Small tables with named rows and columns. After each table, cells are looked up by row and column.

Fip.csv
,Gurere,Motif,Fepita,Sedig,Dev,Dof,Sus,Vifasa,Dob
Lak,180,114,223,177,128,198,77,181,33
Lobako,118,14,51,58,138,27,60,195,29
Vibebo,124,182,68,13,171,54,183,129,158
Tarip,207,209,217,79,26,182,215,191,82
Tenuge,174,140,71,99,175,100,217,127,223
Nevus,174,38,110,192,84,126,61,109,69
Tam,113,199,62,81,44,89,96,168,190

Nevus, Vifasa -> 109
Tarip, Fepita -> 217
Tarip, Dof -> 182
Lobako, Dof -> 27
Lobako, Motif -> 14
Tenuge, Sus -> 217

Table Bap
|  | Silek | Kule | Dupi | Fibabes | Matef |
|---|---|---|---|---|---|
| Lakege | 6165 | 6443 | 1846 | 6151 | 1034 |
| Visam | 4881 | 6096 | 5322 | 4894 | 4470 |
| Lemunem | 7151 | 5682 | 6670 | 7044 | 6149 |
| Dodituk | 5246 | 6273 | 6494 | 5093 | 5199 |
| Duvuvi | 7057 | 6091 | 565 | 6002 | 1636 |
| Vope | 7851 | 6405 | 6569 | 7506 | 6329 |
| Mepi | 7278 | 5846 | 7146 | 6668 | 6014 |

What is the Dupi of Duvuvi in Bap? 565
What is the Matef of Mepi in Bap? 6014
What is the Silek of Duvuvi in Bap? 7057
What is the Dupi of Vope in Bap? 6569
What is the Matef of Lakege in Bap? 1034
What is the Matef of Dodituk in Bap? 5199
What is the Fibabes of Lemunem in Bap? 7044
What is the Fibabes of Dodituk in Bap? 5093
What is the Fibabes of Duvuvi in Bap? 6002
What is the Silek of Lakege in Bap? 6165
What is the Silek of Visam in Bap? 4881
What is the Fibabes of Mepi in Bap? 6668
What is the Silek of Dodituk in Bap? 5246
What is the Kule of Dodituk in Bap? 6273
What is the Dupi of Mepi in Bap? 7146
What is the Silek of Mepi in Bap? 7278
What is the Kule of Vope in Bap? 6405
What is the Fibabes of Lakege in Bap? 6151
What is the Kule of Visam in Bap? 6096
What is the Dupi of Lakege in Bap? 1846

Vodage.tsv
	Zil	Doragog	Kozameb	Diveli
Rel	86	94	22	60
Vabugi	60	71	41	47
Varuf	64	36	16	40
Kufazo	55	47	52	37
Nelub	98	76	33	56
Vem	73	58	47	39
Bir	55	53	98	37
Viti	41	62	65	68

Kozameb of Bir = 98
Doragog of Viti = 62
Kozameb of Vem = 47
Diveli of Varuf = 40
Diveli of Viti = 68
Kozameb of Nelub = 33
Diveli of Kufazo = 37
Zil of Kufazo = 55
Zil of Varuf = 64
Zil of Bir = 55
Doragog of Bir = 53
Zil of Vabugi = 60

Table Zirila
cols = Dipu, Rubu, Rak, Fop, Fege, Suk
Rul: [450, 213, 370, 759, 435, 563]
Panefa: [698, 729, 321, 465, 564, 969]
Lukuna: [490, 291, 324, 706, 586, 668]
Lepi: [413, 754, 512, 655, 676, 759]
Vok: [593, 85, 433, 705, 261, 425]
Gen: [970, 478, 524, 372, 93, 611]
Tevum: [790, 359, 836, 514, 789, 196]
Rer: [515, 371, 459, 678, 592, 578]
Zetafa: [593, 459, 160, 598, 308, 955]
Gos: [418, 675, 747, 685, 610, 458]
Furas: [659, 330, 617, 599, 676, 398]
Luta: [600, 476, 505, 605, 428, 601]
Tumegu: [625, 612, 618, 558, 557, 573]

Panefa, Rubu => 729
Rul, Dipu => 450
Zetafa, Rubu => 459
Luta, Rak => 505
Furas, Fop => 599
Gen, Fege => 93
Lepi, Rubu => 754
Rul, Fege => 435
Tevum, Suk => 196
Luta, Suk => 601
Luta, Dipu => 600
Zetafa, Dipu => 593
Rer, Fop => 678
Gos, Fege => 610
Furas, Fege => 676
Lepi, Suk => 759
Rul, Fop => 759
Rul, Rubu => 213
Tevum, Rubu => 359
Gen, Rubu => 478
Row with the largest Rubu: Lepi

Zem.tsv
	Sanu	Rukiv	Nek	Saz	Gan	Regi
Mog	25960	-8479	-1975	14792	-4461	33950
Bes	-24103	-73517	23790	-35487	15185	9028
Tifez	-18541	-54935	15201	-75711	2087	2797
Nit	-24103	-73517	32378	-25431	15185	9028
Nunuv	-29666	-64226	40967	-15375	28282	-9663
Lebat	9272	-27061	-36329	34904	-4461	40180
Peruguv	-29666	-64226	40967	-15375	28282	-9663
Bosis	-7416	28686	6613	-15375	-50302	-9663
Tek	9272	-17770	-36329	44960	15185	52641

Lebat, Sanu -> 9272
Bosis, Rukiv -> 28686
Bes, Gan -> 15185
Tek, Regi -> 52641
Nit, Nek -> 32378
Nit, Saz -> -25431
Peruguv, Rukiv -> -64226
Bosis, Regi -> -9663
Which row has the largest Saz? Tek

Tonina:
	Koza	Posap	Lur	Mufel	Savami
Kulozo	72571	35878	29514	23979	51723
Robi	60728	71117	13174	42875	16052
Kemokup	41673	30396	73435	43789	68728
Rizo	65366	35559	39457	85983	29673
Bepo	66568	75976	78202	91460	76113

Koza of Kulozo is 72571
Mufel of Rizo is 85983
Mufel of Robi is 42875
Savami of Robi is 16052
Posap of Rizo is 35559
Lur of Robi is 13174

Zub =
	Mak	Kegana	Zop	Ris	Lomutuz	Garimiz	Lutinad	Fik
Kek	46	47	119	106	163	85	22	118
Val	216	144	43	81	115	75	57	50
Pul	49	149	60	105	172	82	94	130
Ruk	113	180	55	118	107	72	76	71
Gom	16	160	45	101	105	76	95	112

What is the Ris of Gom in Zub? 101
What is the Lutinad of Kek in Zub? 22
What is the Zop of Gom in Zub? 45
What is the Fik of Gom in Zub? 112
What is the Garimiz of Kek in Zub? 85
What is the Lomutuz of Ruk in Zub? 107
What is the Fik of Ruk in Zub? 71
What is the Zop of Kek in Zub? 119
What is the Fik of Val in Zub? 50
What is the Lutinad of Ruk in Zub? 76
What is the Lomutuz of Pul in Zub? 172
What is the Lomutuz of Kek in Zub? 163
What is the Fik of Pul in Zub? 130
What is the Zop of Val in Zub? 43
What is the Mak of Val in Zub? 216
Which row has the largest Kegana? Ruk

Table Sol
         Benafin  Lunef  Popu  Linip  Sazug  Geb
Bosi         193      0    56     20     81   23
Bames         86    142   108     24     72   49
Gadi         109     97    79     98     74   89
Felugam       79     84    89     76     83   85
Sene          89     87    87     80     83   89
Duv           72     65   128    154    101   74
Sil          103    116   148     35    108   47
Dulen         50     75    92    193    106  131
Zepugiv       72     96    71     82     57   43
Lipefi        89     82    84    123     86  113
Tepom         95    124   144    143    137   98
Gusi          93     86    82     89     82   81
Fodupos      135     47    72     70     77   44
Goga          47    113    93    117     62   93

What is the Sazug of Gadi in Sol?
74
What is the Popu of Fodupos in Sol?
72
What is the Sazug of Tepom in Sol?
137
What is the Linip of Fodupos in Sol?
70
What is the Sazug of Sene in Sol?
83
What is the Sazug of Zepugiv in Sol?
57
What is the Benafin of Bosi in Sol?
193
What is the Benafin of Lipefi in Sol?
89
What is the Sazug of Felugam in Sol?
83
What is the Popu of Gadi in Sol?
79
What is the Sazug of Sil in Sol?
108
What is the Geb of Tepom in Sol?
98
What is the Benafin of Gadi in Sol?
109
What is the Popu of Bosi in Sol?
56
What is the Lunef of Sene in Sol?
87
What is the Sazug of Bosi in Sol?
81
What is the Benafin of Goga in Sol?
47
Which row has the largest Sazug? Tepom

